These are the activations of a small neural network, seen along a few directions. Each row is one input.
In each table, some parts of the input vary, and every possible input appears once, in random order.
Descriptions start from the smaller parts, as in this example, which fits no table here: line(6) and (point or ring(11) or (values(3) and ring(5))).
Shared parts are said once, and a part with two or three values counts as separate values.

Other details of the inputs shift rows strongly along two fixed directions, in all tables alike. That doesn't count.

A family of inputs:
x1: [ -8   0  -9 -14   6   9  -1   8  -8 -10  -8  -4  12]
x2: [ 1 -9 -6 -8 12 12 -8 11  2 -5 -1 -4  4]
x3: [  4 -12 -11  -7   8  17 -13  13  11  -7   2  -8   6]
x4: [ -4  34  -8  31 -57 -22  -8 -19  24  -4  12 -40 -14]
x5: [-10  -8  -5  -8   6   8   1   9  -5 -17  -6  -1  11]
x6: [ -4  43  -7  17 -59 -24  -5 -21  15   0   4 -32  -9]
x7: [  9  -8 -19   8  -3  14  -3   5 -11   1   3  -4  15]
x8: [  8 -17 -15  12   3  12  -1   6 -10  -6   4   2  17]
x9: [ -2   6  23  -8  14 -16  17 -17  -7  23  -1  23 -19]
x10: [  4   1  26  -7  14 -15  12 -13  -2  21  -1  26 -19]
x11: [  0  -2  -6  -3   3   6 -10  13   0 -10  -4  -7   5]
x12: [  3 -16  -4  -1  10  13  -7  12  14 -10   3  -4   5]
x13: [ -6  10  19  -8   9 -16  16 -16 -10  20  -3  19 -14]
x14: [  6 -12  -3  -6  10  12 -11  14  10  -6  -1   0   4]
x15: [ -8   4  23  -1   8 -18  19 -16  -8  13  -1  21 -14]
x16: [ -1 -13  -7   1   7  11  -8  14   7 -15   2  -9   6]
x17: [ -4  -2  -9  -6   4   8 -10  16  -5 -15  -6  -8  11]
x18: [ 13   1  16   7   4 -13  17 -19 -17  28   2  31  -8]
Description of these inputs: values(3) and (point or line(5)).
Question: Changing only the values(3) part turns x18 into x7. The same change can be made to x11. Which row results?
Answer: x9
Question: Change only the values(3) part in x17. List by row number the other rows that result.
Answer: x13, x15

A family of inputs:
x19: [  6  11 -13  11 -24   0  -9  -3  11  -1   5 -19   3]
x20: [ -6  14  -5   1 -20  -5  -7  -3  14  -8   0 -22  -4]
x21: [ -3  14  -3   6 -18  -5  -7   1  10  -7   2 -19  -3]
x22: [ -2  13  -6   6 -20  -5  -8   0  10  -5   1 -20  -3]
x23: [ -7   7   8  -7   8 -11  24 -14 -39  12  -9  28   7]
x24: [-11  -1  26 -13  18 -11  15  -7  -1   6  -3  21 -11]
x25: [ -7 -12  -6 -14  18  14  -8  17  -1 -14  -7  -4   8]
x26: [  5  11  22   4  -2 -20  13 -19  -1  21   1  19 -18]
x27: [  7   4 -16  19 -23   1  -5  -5   8  -2   9 -17   4]
x28: [  0 -12 -10 -12  18  16  -9  17  -2 -10  -4  -2  11]
x29: [  4 -16 -12  -5  15  20  -7  16  -4  -7  -1   0  15]
x30: [  6 -20 -10   2  13  15  -7  14  -6 -10  -1   2  13]
x31: [  5 -20  -9   2  16  15  -7  16  -7 -11  -1   3  13]
x32: [  7 -21 -11   1  13  18  -5  14  -7  -9   1   2  14]
x33: [  0  -1  18 -12  17  -8  11  -8  -6  15  -3  23 -13]
x34: [ -8  12  24  -6   1 -20  15 -19   3  15  -2  16 -21]
x35: [  6 -22 -13   3  14  19  -1  12  -6  -6   3   2  14]
x36: [ -1 -13 -10 -10  18  17 -10  18  -3 -10  -3  -3  11]
x37: [  6   7  19   1  -2 -15  13 -19  -2  23   2  19 -15]
x38: [-11  35 -14  20 -58 -16 -14 -10  29 -14   7 -48  -9]
x39: [  4   9  20   3  -4 -18  12 -18  -1  22   1  18 -17]
Question: What do these inputs look like to the network?
Answer: point or (line(4) and line(5))
Question: Start at x36 and move only the line(5) part, one step at a time. The first step leads to x28. Which rows follow, in order?
Answer: x33, x22, x21
